Each row below holds a small network's activations on one input, seen along a few directions.
Each table varies a few parts of the input and shows all the possible inputs, shuffled.
A made-up example of a description, with smaller parts first: values(2) and (point or ring(11) or (line(6) and ring(8))).
Shared parts are said once, and a part with two or three values counts as separate values.
(in the rows, 128 means zero)

Other details of the inputs shift rows strongly along two fixed directions, in all tables alike. That doesn't count.

Table:
row 1: [158 133 126 144 142 121 152 181 120 129 149 118 110 118]
row 2: [174 152  80 148 147 101 133 133  74 130 113 121 151 121]
row 3: [110 130 179  93 107 146 109  64 148 119  95 151 103 132]
row 4: [106 106 143 123 130 137 123 135 155 145 150 131 110 133]
row 5: [126 114 128 139 127 131 109 104 126 157 126 153 152 157]
row 6: [104 123 143 142 125 131  89  72 164 119 131 126 121 138]
row 7: [133 141 141 117 141 148 148 191  91 185 129 117 123 134]
row 8: [123 108 109 130 123 104 115 101 135 100 131 136 148 122]
row 9: [101 128 149 104 122 135  76  49 141 151 102 131 138 160]
row 10: [129 115 139 118 134 143 165 219 135 155 149 122 115 117]
row 11: [148 142 107 154 143 135 131 156 129 121 151 109 111 117]
row 12: [142 131 111 149 118 113 164 166 103 104 127 121 141 110]
row 13: [100 127 155 106 108 138 138 138 163 134 135 112 113 137]
row 14: [161 151  74 139 137 102 137 125 101  74 119 114 148 103]
row 15: [108 110 194 100 111 155 138 162 145 152 137 129 109 139]
row 16: [117 122 153 110  93 139 109  71 158  99 114 128 124 141]
row 17: [128 122 136 160 125 131 117 110 124 118 129 131 129 122]
row 18: [135 133  74 138 141  99 148 137 106 100 128 123 150  97]
row 19: [121 126 169 102 102 136 120  82 143 118 106 136 123 128]
row 20: [117 141 105 113 147 129 161 172 115 134 133 128 109 102]
row 21: [114 126 120 112 138 133 115 122 116 172 125 128 134 139]
row 22: [130 145 148  95 135 162 123 152 123 181 130 111 107 149]
row 23: [128 115 136 133 145 148 159 214 137 163 155 123 105 121]
row 24: [120 121 127 123 126 108 111 105 147 101 129 122 138 132]
row 25: [159 138 102 148 115 102 158 143 110  93 125 120 138 110]
row 26: [103 117 145 130 133 153 130 156 155 168 160 123  98 127]
row 27: [145 147  87 149 152 106 127 148 109 144 147 119 150 146]
row 28: [140 134  92 153 153 103 134 157 127 107 148 110 128 120]
row 29: [119 145  99 128 134 100 107  61 127  75  97 137 141 118]
row 30: [176 137  56 173 151  86 120 116 103  59 132 118 149 110]
row 31: [134 139 151 111 131 157 126 154 134 179 152 121 114 165]
row 32: [128 138  91 135 130  92 112  71 125  74 106 124 159 115]
row 33: [111 104 172 131 112 137 104  87 143 119 121 142 124 141]
row 34: [166 131 108 142 130  97 143 148 110  95 132 123 138 112]
row 35: [103 117 163  99 118 158 146 152 147 154 121 132 117 121]
row 36: [101 126 159  97 128 161 145 152 142 151 114 142 100 118]
row 37: [131 130 167 133 125 153 136 155 147 159 150 121  90 129]
row 38: [112 123 161 112 108 138 128 103 126 117 107 136 134 125]
row 39: [154 134 110 126 136 119 140 168 124 105 144 111 126 119]
row 40: [127 133 132 111 146 157 150 204 107 202 132 122 120 132]
row 41: [137 147 104 122 130 120 112  78 120  77 100 137 128 116]
row 42: [139 123  99 167 144 128 135 156 124 131 139 129 130 110]
row 43: [143 131 147 130 121 128 115 105 123 157 132 141 135 160]
row 44: [149 131  61 163 149  90 119 117  93 127 141 139 170 136]
row 45: [ 99 100 159 120  91 140 115  75 160 117 103 147 137 135]
row 46: [119 136 142 117 126 133 137 123 112 112 104 142 121 114]
row 47: [123 120 156 134 118 135 110 102 117 156 126 146 145 163]
row 48: [ 94 102 140 118  94 124 107  53 158 104 114 142 140 134]
Description of these inputs: ring(6) and (values(2) or line(6)).
Changing only the ring(6) part turns row 11 into row 42. The same change can be made to row 22. Which row results?
> row 40
Changing only the ring(6) part turns row 8 into row 10. The same change can be made to row 4. Which row results?
> row 23
Start at row 20 and move only the ring(6) part, one step at a time. The first step leads to row 36. Which rows follow, in order?
> row 46, row 3, row 41, row 29
Which other rows does row 7 become when the values(2) part takes its other values? List them by row number.
> row 47
List by row number the other rows that have the ring(6) part in common with row 27.
> row 6, row 9, row 13, row 24, row 28, row 29, row 32
Which other rows does row 44 become when the values(2) part takes its other values? List them by row number.
> row 21

Table:
row 49: [ 93  97 181  84 119 177 122 200 179 234 187 123 101 180]
row 50: [205 136  54 185 168  98 164 195  55  83 122 135 154  88]
row 51: [193 190  33 182 145  92 173 180  59  98 141  95 159 101]
row 52: [111 149 123 118 148 110  95  89 120 117 105 108 130 129]
row 53: [167 154  49 152 176 115 159 192  79 119 121 144 120  86]
row 54: [191 163  57 195 124  74 152 118  72  81 114 119 177 107]
row 55: [161 121  52 197 162  98 155 189 137 104 184 104 129 109]
row 56: [112 125 120 120 113 121  86  33 175  63 104 122 130 117]
row 57: [ 96 114 144 131 138 105 112  98 111 117 112 140 142 113]
row 58: [129 139 107 150 132 144 200 227  88 171 140 111 120  96]
row 59: [117 145  97 123 150 137 192 238 141 128 159 111  93  85]
row 60: [136 100 131 117 106 114 124 115 121 112 110 145 169 142]
row 61: [ 94 123 223 105  92 199 167 197 152 208 135 121  96 148]
row 62: [175 148  10 139 155  69 133 117  83  77 107 108 185 110]
row 63: [134 136 127 122 115 124 124  99 155  72 142 113 116 126]
row 64: [ 93 132 116 139 101 129 103  22 133 115  82 156 146 131]
row 65: [152 116 175 118 112 137  92  56 137 118 105 157 119 145]
row 66: [143 172 120 123 165 119 169 234  89 148 165  86 103 128]
row 67: [119 120 153  74  99 138 107  81 146 134 123 129 130 175]
row 68: [113 139 197  63 137 209 125 182 160 209 133 120  57 138]
row 69: [112  95 171 110 122 159 106  81 134 142 103 165 112 121]
row 70: [119 109 160 129 112 145 165 205 153 117 148 116  97 111]
row 71: [161 118  36 150 145  68 146 125  75  79 114 142 199  92]
row 72: [143 146  88 182 147 138 165 227 114 193 182 100 124 127]
row 73: [ 93 110 199 122 116 129  99  94 136 123 110 142 135 147]
row 74: [ 78 113 211 111 149 169 118 195 171 230 186 113  82 173]
row 75: [135 109 157  97  90 111 103  64 143 120 110 145 152 164]
row 76: [ 90 146 143 105 162 132 151 186 123 165 135 122 103 121]
row 77: [ 71  98 207  84 103 183 161 200 184 173 158 122  69 108]
row 78: [150 131 143 116 119 140  71  26 128  94 102 152 125 146]
row 79: [ 97 112 121  87 117 122 105  53 148 121  98 160 160 144]
row 80: [122 125 167 134 116  92  85  39 125  92 104 138 145 151]
row 81: [134 111 151 136  92 103 102  48 166  61 118 134 130 127]
row 82: [138  93 124 161 135 132  55  30 148 127 125 160 137 155]
row 83: [105 148 136 120  99 148  94  43 142 136  94 122 133 139]
Describe the family of inputs behind these rows.
> values(5) and (point or ring(6))
Which other rows does row 60 become when the ring(6) part takes its other values? List them by row number.
> row 62, row 67, row 71, row 75, row 79
List by row number the other rows that have the values(5) part in common with row 56.
> row 55, row 59, row 63, row 70, row 77, row 81

Table:
row 84: [113 113 137 125 119 126 113  94 133 112 113 138 138 127]
row 85: [134 130 113 134 147 126 162 203 118 137 153 119 117 114]
row 86: [102 131 151  96 120 145 119 111 140 161 121 133 125 148]
row 87: [104 116 150 127 115 139 120 110 152 131 133 128 123 135]
row 88: [117 130 141 114 111 138 122  97 138 114 110 137 124 128]
row 89: [155 139  86 158 148  93 105  91 101  90 120 132 151 127]
row 90: [109 128 168  92 104 145 117  88 152 126 113 132 112 137]
row 91: [141 148 117 133 135 119 126 119 105 124 118 126 135 130]
row 92: [134 130 103 147 124 116 115  94 134  90 122 128 138 119]
row 93: [167 142  84 152 140 106 170 191  87 120 134 119 147 111]
row 94: [132 117 125 136 130 116 129 133 124 122 136 135 136 127]
row 95: [103 114 174 107 101 141 118  94 142 141 115 143 129 143]
row 96: [129 124 123 127 129 128 121 114 139 106 127 135 123 123]
row 97: [153 138 101 142 157 133 158 208 103 163 155 121 117 119]
row 98: [122 132 144 120 144 146 165 211 135 158 154 118  94 114]
row 99: [139 148  88 137 154 122 159 206 114 158 159 101 125 123]
row 100: [149 135  59 153 153  87 114 106 103  97 124 131 161 122]
row 101: [113 118 147 122 121 132 116  99 139 117 111 135 124 120]
row 102: [155 149  99 122 149 125 175 224 107 132 148  99 110 102]
row 103: [114 128 141 125 116 128 125  94 133 114 107 138 127 121]
row 104: [121 122 167 117 117 157 150 186 148 175 156 116 105 144]
row 105: [119 119 143 133 118 131 131 137 139 140 142 124 126 134]
row 106: [137 132  82 138 141 101 108  95 109 108 112 130 159 125]
row 107: [121 111 143 126 116 122 112  95 129 118 116 138 143 132]
row 108: [116 127 160 119 128 168 140 178 144 194 154 120  98 144]
row 109: [ 93 115 175 103 104 149 120  95 149 139 114 142 120 140]
row 110: [117 123 161  99 120 143 121 116 157 129 134 127 103 135]
row 111: [108 120 170 108 110 158 109  88 140 163 114 146 121 149]
row 112: [127 132 143 122 130 128 101  92 125 126 114 130 130 140]
row 113: [113 104 178 111 108 145 108  99 157 143 128 145 121 154]
row 114: [158 148  76 169 146  93 114 105 100  92 127 117 152 123]
row 115: [118 131 158  99 129 162 154 193 142 157 141 115  95 122]
row 116: [134 123 124 134 131 133 113 108 117 139 118 137 137 132]
row 117: [145 141  99 138 134 113 139 140 126 103 138 110 127 115]
row 118: [168 126  70 169 134  82 121  99  92  73 109 135 176 114]
row 119: [127 126 109 155 127 110 117  91 133  94 120 129 139 114]
Describe the family of inputs behind these rows.
> line(4) and (values(3) or line(6))
Changing only the line(4) part turns row 110 into row 90. The same change can be made to row 100. Which row results?
> row 86
Which other rows does row 115 become when the line(6) part takes its other values? List them by row number.
> row 84, row 101, row 102, row 107, row 118
Which other rows does row 89 become when the values(3) part takes its other values? List them by row number.
> row 97, row 100
Which other rows does row 108 become when the values(3) part takes its other values? List them by row number.
> row 99, row 114
Start at row 87 and move only the line(4) part, one step at a time. The first step leads to row 85. Which rows follow, in order?
> row 84, row 109
